A small network was trained on made-up records. Each row is its average activation on records with the value named, seen along a few directions.
Related values have similar rows: they may be neighbours, one step apart, or belong to one group.
In the rows, 500 means zero.
Random noise pushes rows far along 9 fixed directions. That doesn't count. These rows show it; they differ only by the noise:
326,547,609,587,611,810,521,478,395,611,352,753,707,205,136,546,536,582,391,582
449,502,527,457,484,597,440,592,602,646,493,481,451,525,431,493,599,407,405,467
449,397,327,485,556,346,361,312,33,605,392,304,524,339,579,544,584,560,580,432
181,330,359,300,526,722,524,420,206,671,531,616,555,476,631,661,416,575,380,440
581,630,474,476,403,362,379,585,540,438,382,484,639,739,263,528,514,283,527,426
463,189,467,365,796,694,407,578,474,566,478,575,278,309,383,634,615,606,354,515
516,452,557,487,584,503,257,517,493,502,256,505,521,409,182,449,636,449,521,560
646,844,746,578,539,568,582,635,786,268,482,766,742,451,290,544,390,440,579,723
643,607,472,749,544,282,699,509,661,409,585,470,675,722,620,661,287,438,546,526
605,611,472,523,453,332,387,527,437,485,449,402,696,685,349,585,521,307,469,419
282,526,463,259,419,680,424,522,385,524,382,688,518,478,414,490,489,488,551,511


Kal, 18 values:
g1: 549,477,463,162,526,605,384,513,370,357,489,622,559,570,522,586,412,464,507,528
g12: 509,322,381,253,480,448,600,612,697,433,761,508,228,677,779,539,410,486,485,359
g10: 673,551,452,671,596,541,818,546,546,379,596,677,567,519,461,684,307,546,425,458
g11: 458,469,353,312,310,520,467,550,456,411,530,487,468,715,471,419,554,426,520,350
g13: 557,583,604,501,426,481,527,454,610,559,566,429,396,418,781,374,437,480,537,560
g7: 545,696,768,611,372,506,399,458,578,570,532,419,661,480,510,394,559,407,357,599
g15: 480,582,551,227,414,464,373,472,332,547,612,410,415,411,672,520,544,462,460,467
g17: 545,406,447,250,565,494,433,547,502,293,524,592,605,637,457,582,409,458,568,485
g3: 683,342,596,582,807,598,531,578,571,361,559,568,581,510,366,744,462,562,267,594
g6: 610,615,654,282,334,371,270,498,550,255,556,471,643,656,583,397,454,371,536,578
g2: 519,164,551,580,667,541,490,517,758,601,612,440,520,625,513,587,480,506,274,496
g8: 521,387,600,522,615,502,507,423,439,437,583,445,591,566,765,633,360,564,379,635
g16: 517,610,445,231,365,518,341,599,353,546,698,325,577,692,452,578,711,294,271,315
g14: 462,312,408,667,603,517,703,478,531,708,683,433,359,551,713,664,439,591,336,417
g4: 513,584,331,466,483,419,631,526,437,427,442,534,281,431,523,446,480,588,746,464
g18: 301,196,472,634,504,621,490,390,536,563,367,550,501,540,464,365,457,627,450,519
g5: 522,629,567,545,449,374,528,429,503,293,603,519,660,606,678,535,386,554,593,627
g9: 473,575,408,507,369,421,620,621,552,427,618,573,435,738,365,533,496,437,463,277
Each value of Kal is a pair of two hidden parts, and every pair occurs once (3 first parts, 6 second parts).
- Changing only the second part turns g17 into g3. g12 has the same second part as g17; what does that change turn g12 into? => g7
- Changing only the second part turns g16 into g4. g9 has the same second part as g16; what does that change turn g9 into? => g15
- Changing only the second part turns g6 into g13. g11 has the same second part as g6; what does that change turn g11 into? => g1

Voga, 18 values:
d8: 568,426,547,266,539,468,239,524,506,479,545,457,497,512,440,529,539,388,424,498
d11: 566,488,427,531,547,513,467,458,338,548,393,459,402,323,484,400,590,525,615,459
d2: 497,515,443,690,473,540,637,547,613,723,445,406,447,558,413,532,521,428,392,438
d13: 536,572,472,341,560,595,491,580,568,402,410,611,427,428,321,515,553,494,564,539
d6: 353,706,580,353,280,625,570,675,807,676,660,550,434,674,625,448,575,348,392,439
d12: 379,407,536,741,333,390,430,358,526,566,223,349,559,618,328,217,538,431,586,489
d4: 462,500,486,439,447,402,316,404,350,485,469,394,500,551,500,430,514,514,484,475
d18: 493,684,513,528,436,569,630,582,464,315,654,666,632,491,400,575,440,516,464,505
d1: 163,448,459,335,322,702,461,483,417,688,363,668,496,598,462,445,404,464,488,409
d15: 438,368,382,390,403,292,322,452,447,528,458,297,440,626,625,425,556,453,575,386
d9: 424,272,267,513,546,542,580,485,446,553,483,498,331,476,526,419,557,584,557,371
d14: 412,628,468,301,422,681,573,591,672,404,453,720,466,497,428,447,507,552,613,597
d17: 445,337,594,369,407,627,331,551,549,598,399,507,474,677,430,511,518,357,301,457
d10: 414,597,455,499,333,613,632,526,344,665,573,575,354,453,505,495,565,544,443,381
d3: 472,676,395,560,503,399,544,381,89,399,361,596,565,266,375,588,468,605,710,529
d16: 351,509,486,666,609,602,698,530,576,508,490,665,461,420,419,472,518,696,629,535
d5: 495,568,607,529,477,535,443,457,380,494,487,494,630,364,605,413,459,518,507,530
d7: 541,387,593,590,583,560,521,451,671,466,334,592,531,374,284,404,492,554,570,621
Each value of Voga is a pair of two hidden parts, and every pair occurs once (3 first parts, 6 second parts).
- Changing only the second part turns d3 into d10. d6 has the same second part as d3; what does that change turn d6 into? => d4
- Changing only the second part turns d14 into d12. d13 has the same second part as d14; what does that change turn d13 into? => d5
- Changing only the second part turns d9 into d15. d11 has the same second part as d9; what does that change turn d11 into? => d1
